These are the activations of a small neural network, seen along a few directions. Each row is one input.
Each table varies a few parts of the input and shows all the possible inputs, shuffled.
Descriptions start from the smaller parts, as in this example, which fits no table here: one of 3 separate values, together with either a single point or one of 9 places along a line or (one of 4 places along a line, together with one of 8 places around a ring).
Shared parts are said once, and a part with two or three values counts as separate values.
In the rows, 128 means zero.

Other details of the inputs vary at random and push rows far along two fixed directions, the same in every table; ignore that.

Table:
x1: [129 102  99 117 126 164 183 109 142 167  97 117 153 125]
x2: [107  88 192  86 136  77 142 165 124  84 143 165 129 109]
x3: [118 118 171 121 138  98 116 161 126  95 147 156 117 122]
x4: [124  80  99 127 129 162 157 110 157 174  88 114 134 140]
x5: [107  92 195  93 162  75 140 158 143  83 146 143 129  97]
x6: [139 210 128 171  96 137  64 130  90 119 158 133 106 134]
x7: [133 218 105 178 119 152  66 112 114 113 156  90 110 134]
x8: [111  88 202 100 140  80 131 160 143  81 132 165 136 135]
x9: [173 156 129 146 148  77 101  95  83 107 139 140 103 144]
x10: [119  95  87 120 119 170 175 113 152 149 110 115 149 158]
x11: [120  84 109 111 121 145 159 122 132 160 104 124 139 121]
x12: [144 194 106 162 122 156  92 121 108 146 136 113 106 116]
x13: [120 116  85 119 102 170 166 106 136 149 114 111 145 149]
x14: [129 121  87 120 118 170 170 106 144 151 106  99 149 135]
x15: [126 108  90 138 118 170 162 113 141 165 109 127 141 148]
x16: [123  86 199  86 150  70 132 169 131  93 133 144 136  92]
x17: [144 214 114 161 100 136  61 129 104 102 163 118 113 133]
x18: [150 119  64 131 140 107 173  80 118 180  96 122 122 157]
x19: [119 112  90 130 120 174 154 103 155 148 102 110 142 165]
x20: [150 203 119 167 115 129  44 137  95 128 154 121 102 110]
x21: [121  87 111 118 148 145 158 114 151 161 110 100 139 109]
x22: [145 211 118 165 116 134  56 134  96 122 159 132  99 114]
x23: [109  85 199  97 148  80 130 163 145  83 132 163 124 125]
x24: [135 149 143 153 124 119  80 149 115 120 144 132 108 125]
x25: [128  97  87 114 119 160 176 110 141 166 104 129 154 126]
x26: [109  94 199  96 154  75 141 156 141  80 145 145 141 106]
Each input here is: either one of 2 separate values or (one of 4 places along a line, together with one of 6 places along a line).
Q: What sort of input is x16?
A: one of 4 places along a line, together with one of 6 places along a line
Q: Which other rows does x6 become when the place on the line of 6 takes its other values? List them by row number.
A: x1, x8, x15, x25, x26

Table:
x27: [145 160  48 181  96 232 115  87 137 202  98  85 125 146]
x28: [128 217 170 157 127  81  54 148 105  44 194 134 103 147]
x29: [112 101 145 108 133 107 136 139 147  92 129 137 135 147]
x30: [114 159  64 159 129 211 125 107 155 186 117  78 120 110]
x31: [122 115 100 132 119 152 124 123 142 142 119 118 129 153]
x32: [146 174  40 177  98 221 129  69 132 182  95  89 132 170]
x33: [155 105 144 125 165  60 143 127 121 141 107 174 108 141]
x34: [ 92  32 158  82 150 117 182 162 170 124 114 134 155 109]
x35: [105  64 136  71 128 109 225 126 147 106 123 152 168 142]
x36: [139 220 186 157 121  90  61 141  99  45 184 136 113 145]
x37: [105  42 165  88 142 135 187 152 164 133 103 133 163 109]
x38: [136 214 170 151 100  89  46 158  87  61 175 159 103 138]
x39: [105  36 155  74 120 117 186 156 152 127 110 158 155 115]
x40: [115  68 131  87 114 126 172 141 137 132 112 154 151 138]
x41: [114 165 197 131 141 119  82 165 133  90 156 126 119  85]
x42: [181 175   5 175 131 196 129  51 101 217 106  80 128 112]
x43: [127 153  65 159  99 202 131 117 122 191 116 111 130 122]
x44: [170 214 162 147 139  52  41 136  65  74 177 129  87  99]
x45: [ 89  57 162  66 143 127 197 158 161 130 116 143 156  79]
x46: [141 162 167 132 133  48  78 134  98 100 149 129 114 118]
x47: [166 182   5 174 116 187 133  53 102 217  95  65 109 149]
x48: [115  40 158  78 133 124 183 137 158 122  98 142 163 141]
x49: [ 99  26 157  79 140 114 175 155 173 119 111 138 149 122]
x50: [150 192 183 180 153  57  37 129  65  93 170 170  57 136]
Q: What do these inputs look like to the network?
A: either one of 2 separate values or one of 4 places along a line or (one of 3 separate values, together with one of 6 places along a line)
Q: Which other rows does x29 become when the choice among 3 separate values takes its other values? List them by row number.
A: x32, x38

Table:
x51: [157 182  62 186 122 168  86  97 100 195 118 114  91 128]
x52: [ 94  40 119  97 133 185 200 129 186 163  87 117 163 125]
x53: [155 180  64 165 138 152 119  82 106 182 120  94 110 116]
x54: [ 93 106 231  81 145  72 123 193 147  45 166 148 144  90]
x55: [148 206 157 148 110  85  65 136  85  63 175 146 110 145]
x56: [158 210 155 161 123  81  37 148  74 109 163 144  88 104]
x57: [ 91  95 233  96 131  86 100 205 144  60 160 167 129 100]
x58: [ 87  15 143  67 144 148 213 142 194 132  95 115 175 114]
x59: [116 147  84 146  92 208 128 127 140 170 117 105 139 125]
x60: [141 146  62 146  96 169 147  93 120 166 109 123 135 169]
x61: [106 128 196 100 122 106 109 180 132  66 162 142 142  96]
x62: [110  11 125  64 150 107 235 109 172 126  87 133 169 160]
x63: [129  86 218  88 175  18 116 164 121  69 146 152 120  94]
x64: [165 196  56 172 120 163  99  84  90 181 126  99 108 116]
x65: [147 234 151 167 120  86  50 129  86  66 180 134  96 148]
x66: [157 163  75 176 136 160 105  90 113 190 108 106 101 130]
x67: [115  41  91  99 126 148 214 106 157 162  84 145 154 168]
x68: [135 118  81 145 122 163 157  89 138 160 100 122 131 176]
Q: What do these inputs look like to the network?
A: one of 3 separate values, together with one of 6 places around a ring
Q: Changing only the place on the ring of 6 turns x60 into x68. The same change can be made to x59. Which row results?
A: x52
Q: Which other rows does x63 become when the choice among 3 separate values takes its other values? List them by row number.
A: x58, x62
Q: Which other rows does x64 become when the place on the ring of 6 takes its other values? List them by row number.
A: x51, x53, x56, x63, x66
